A small network was shown many inputs. Here are its activations along a few directions, one row for each input.
In each table, some parts of the input vary, and every possible input appears once, in random order.
A made-up example of a description, with smaller parts first: one of 4 places along a line, together with either a single point or one of 9 places around a ring or (one of 3 separate values, together with one of 8 places around a ring).
Shared parts are said once, and a part with two or three values counts as separate values.
In the rows, 128 means zero.

Rows:
x1: [139 117 106 140 131 146 146  55 112 120 110  97 139 163 129 115]
x2: [106 153 159 114 109 101  90 197 126 139 141 159 120  96 122 135]
x3: [121 127 113 143 114 136 133  79  88 123  92 103 134 156 124 119]
x4: [131 109 172 124 104 146  99 166 147 134 112 144 154 136 149 154]
x5: [120 158 161 127 103  98  82 190 151 143 139 152 110  81 108 125]
x6: [126 107 112  96 173 108 195 163 197 148 237 145 101  67 163 137]
x7: [133 124 174 130  85 130  75 174 139 128 109 153 150 127 122 151]
x8: [109 144 177 132 105 117  82 182 133 128 141 156 137 118 122 138]
x9: [149  83 151 121 135 176 115 137 178 128 130 153 156 131 169 157]
x10: [144  86 147 114 141 179 119 141 186 119 127 160 158 130 172 144]
x11: [127 134  62 106 205  95 249  90 136 133 207 104  87  91 128 103]
x12: [114 168 100 129 116  88 126 117  76 123 114 108  92 115  84  96]
x13: [152 112  99 139 154 157 165  65 121 123 104 101 133 177 143 133]
x14: [111 183 105 143 122  73 128 120  89 123 120 107  91 111  88 101]
x15: [149 115  84 136 164 161 158  72 119 117 110 109 144 180 141 115]
x16: [108 156 116 148 113 103 125 112  68 119 104 106 107 137  93 110]
x17: [146  87 156 112 125 171 104 145 162 146 122 135 159 136 153 149]
x18: [119 141 108 150 105 120 115  99  76 112  86 115 134 152  94 121]
Describe the family of inputs behind these rows. -> one of 2 separate values, together with either a single point or one of 8 places along a line
The inputs of x12 and x2 match in every part but the choice among 2 separate values. If x3 is changed in the same way as x12 into x2, which row does it become? -> x4
Change only the choice among 2 separate values in x15. List by row number the other rows that result. -> x10

Rows:
x19: [112 153 149 134  94 109  76 160 106 125 122 146 127 118 104 120]
x20: [130 103 158 110 143 146 132 175 193 139 167 154 135 102 166 146]
x21: [135 126 181 141  65 151  36 159 117 123  63 147 155 144 125 136]
x22: [139 104 159 104 141 145 132 182 191 149 173 157 130  88 170 150]
x23: [136  93 146 112 143 146 143 142 150 156 155 144 152 146 159 154]
x24: [121 160 163 129  96 101  82 183 125 133 134 146 114  87 113 129]
x25: [142 110  74 126 177 142 200  72 125 125 142  97 120 150 138 123]
x26: [133  99 142 106 144 150 131 150 173 151 161 151 141 123 162 142]
x27: [119 165  93 146 120  93 140  73  75 111 107  88 106 139  88  99]
x28: [139 107  75 129 185 134 206  75 127 120 148  95 121 145 133 122]
x29: [125 103 141 107 149 148 137 170 183 138 161 162 143 109 161 150]
x30: [116 160 157 132  99 100  87 180 129 121 122 148 119  97 107 124]
x31: [112 143 160 138  90 100  88 148  90 130 119 132 138 137 102 133]
x32: [147 112  64 126 177 149 192  54 123 128 132  89 114 143 142 118]
x33: [104 152 148 139  91 103  80 155 100 118 113 140 133 131 104 130]
x34: [130  91 135 110 149 150 140 152 164 141 154 154 152 134 156 154]
x35: [122 168  89 150 122 103 145  61  70 111 100  84 102 134  91  93]
x36: [148 106  65 128 178 153 199  56 124 120 120  95 108 147 141 115]
x37: [113 156 154 137  94 103  83 167 122 130 118 145 129 108 104 124]
x38: [156  75 182 116 117 197  91 157 186 132 106 162 178 155 173 167]
x39: [113 168  94 150 126  88 152  79  73 108 107  87 106 136  87  96]
x40: [126 162  84 147 118 108 145  65  71 107  92  92  92 142  89  92]
Describe the family of inputs behind these rows. -> one of 2 separate values, together with either a single point or one of 4 places along a line or one of 6 places along a line
The inputs of x31 and x23 match in every part but the choice among 2 separate values. If x39 is changed in the same way as x31 into x23, which row does it become? -> x28
Start at x31 and move only the place on the line of 6, one step at a time. The first step leads to x33. Which rows follow, in order? -> x19, x37, x30, x24
Change only the choice among 2 separate values in x37. List by row number the other rows that result. -> x29

Rows:
x41: [108 151 121 119 133  95 136 158 131 131 165 128 102  93 120 125]
x42: [168 121  88 134 171 169 176  59 142 122 110  92 114 130 154 113]
x43: [146 103  87 130 169 137 191  68 118 140 142  90 135 160 135 133]
x44: [126 117  92 134 125 125 152  65  84 120 103  95 136 172 101 121]
x45: [ 93 142 119 122 139  87 146 171 114 145 185 136 114 108 113 127]
x46: [148  71 150 100 152 188 122 167 213 144 141 175 161 129 189 176]
x47: [135 184 136 143 110 118  92 135 117 103  93 123  94  82 112 103]
x48: [127 125 214 131  65 139  35 202 160 133 101 177 155 112 130 155]
x49: [143 130 100 121 163 136 178 118 155 122 155 109  96  95 144 123]
x50: [133 125 209 132  71 154  25 191 171 121  86 174 148 103 142 137]
x51: [120 178 129 144 102 105  96 141 111 112 114 121  96 101 106 116]
x52: [164  79 155 114 152 199 120 153 221 123 126 165 154 117 205 158]
x53: [151 132  90 147 136 156 142  56 111 100  76  86 118 152 119 104]
x54: [121  54 169  94 149 157 145 184 177 161 180 183 191 152 176 172]
x55: [156 133 101 124 172 153 163 106 172 120 148 112  93  90 155 105]
x56: [111 116 205 119  66 128  37 218 137 144 109 184 165 130 132 165]
x57: [110 169 134 134 103  81 104 151  97 127 123 130 117 104  92 119]
x58: [113 102  99 113 169 103 187 143 130 150 185 134 124 129 129 135]
x59: [ 98 164 148 137  98  69 113 154  79 138 152 137 126 123  84 118]
x60: [131 120  98 120 169 118 181 124 144 138 173 108 113 115 142 130]
x61: [135 127  84 141 124 142 147  60  97 113  85  92 116 164 114 115]
x62: [131  61 157  93 149 168 128 172 200 155 158 179 180 136 184 173]
x63: [137 168 124 130 144 129 123 136 157 120 141 119  88  68 135  99]
x64: [151 111  92 130 161 151 182  59 136 126 128  98 116 150 145 122]
x65: [127  94  86 124 170 122 198  83  95 143 159 108 146 172 129 125]
x66: [ 99 147 124 147  96  85 120 100  52 127 114 116 135 172  82 115]
x67: [138 161 121 142 104 130  97  85 100  90  68 102 110 133  99  96]
x68: [103 110 217 125  72 120  45 231 120 153 133 181 179 143 125 159]
x69: [125 160 114 143  96 114 104  90  87 108  77 106 111 142  94 112]
x70: [114 155 117 142 100  93 111  98  69 116  89 112 128 154  88 115]
x71: [108 116  96 139 126 111 163  69  61 132 125  98 142 195 101 117]
x72: [127 169 122 128 138 114 138 148 140 118 152 126  92  70 119 113]
Describe the family of inputs behind these rows. -> one of 4 places along a line, together with either one of 2 separate values or one of 6 places around a ring
The inputs of x44 and x53 match in every part but the place on the line of 4. If x57 is changed in the same way as x44 into x53, which row does it become? -> x47
Start at x51 and move only the place on the ring of 6, one step at a time. The first step leads to x72. Which rows follow, in order? -> x49, x64, x61, x69
Change only the place on the line of 4 in x56. List by row number the other rows that result. -> x48, x50, x68
Start at x59 and move only the place on the ring of 6, one step at a time. The first step leads to x45. Which rows follow, in order? -> x58, x65, x71, x66

Rows:
x73: [104 174  78 137 127  62 161 103  69 136 156 100  81 108  67 106]
x74: [113 141 167 122 103  80  80 228 133 148 161 157 131  74 101 125]
x75: [138  63 161 106 141 182 133 202 180 132 152 161 136 119 177 160]
x76: [181 103  75 147 160 179 172  33 133 127  79 110 153 168 114 113]
x77: [126 187  95 156 101 102 119  61  74 108 100  91  81 122  86  99]
x78: [151 101  77 127 183 138 213  66 124  98 141  87 113 145 148 119]
x79: [116 124 194 137  63 125  42 164 118 120  98 150 168 165 133 176]
x80: [114 106 149  94 164 136 133 193 187 168 205 165 138  85 182 138]
x81: [122 134  64 104 199  99 213  91 141 127 163  95  99 101 136  91]
x82: [122 148 114 157  99 119 122  56  46 102  74  99 133 189  92 100]
x83: [119 166 192 138  73 120  43 183 140 126 112 153 127  94 126 133]
x84: [129  89 170 111 124 194 107 154 189 145  96 168 176 164 174 176]
Describe the family of inputs behind these rows. -> one of 2 separate values, together with one of 6 places around a ring
The inputs of x77 and x83 match in every part but the choice among 2 separate values. If x82 is changed in the same way as x77 into x83, which row does it become? -> x79
Change only the choice among 2 separate values in x75. List by row number the other rows that result. -> x78
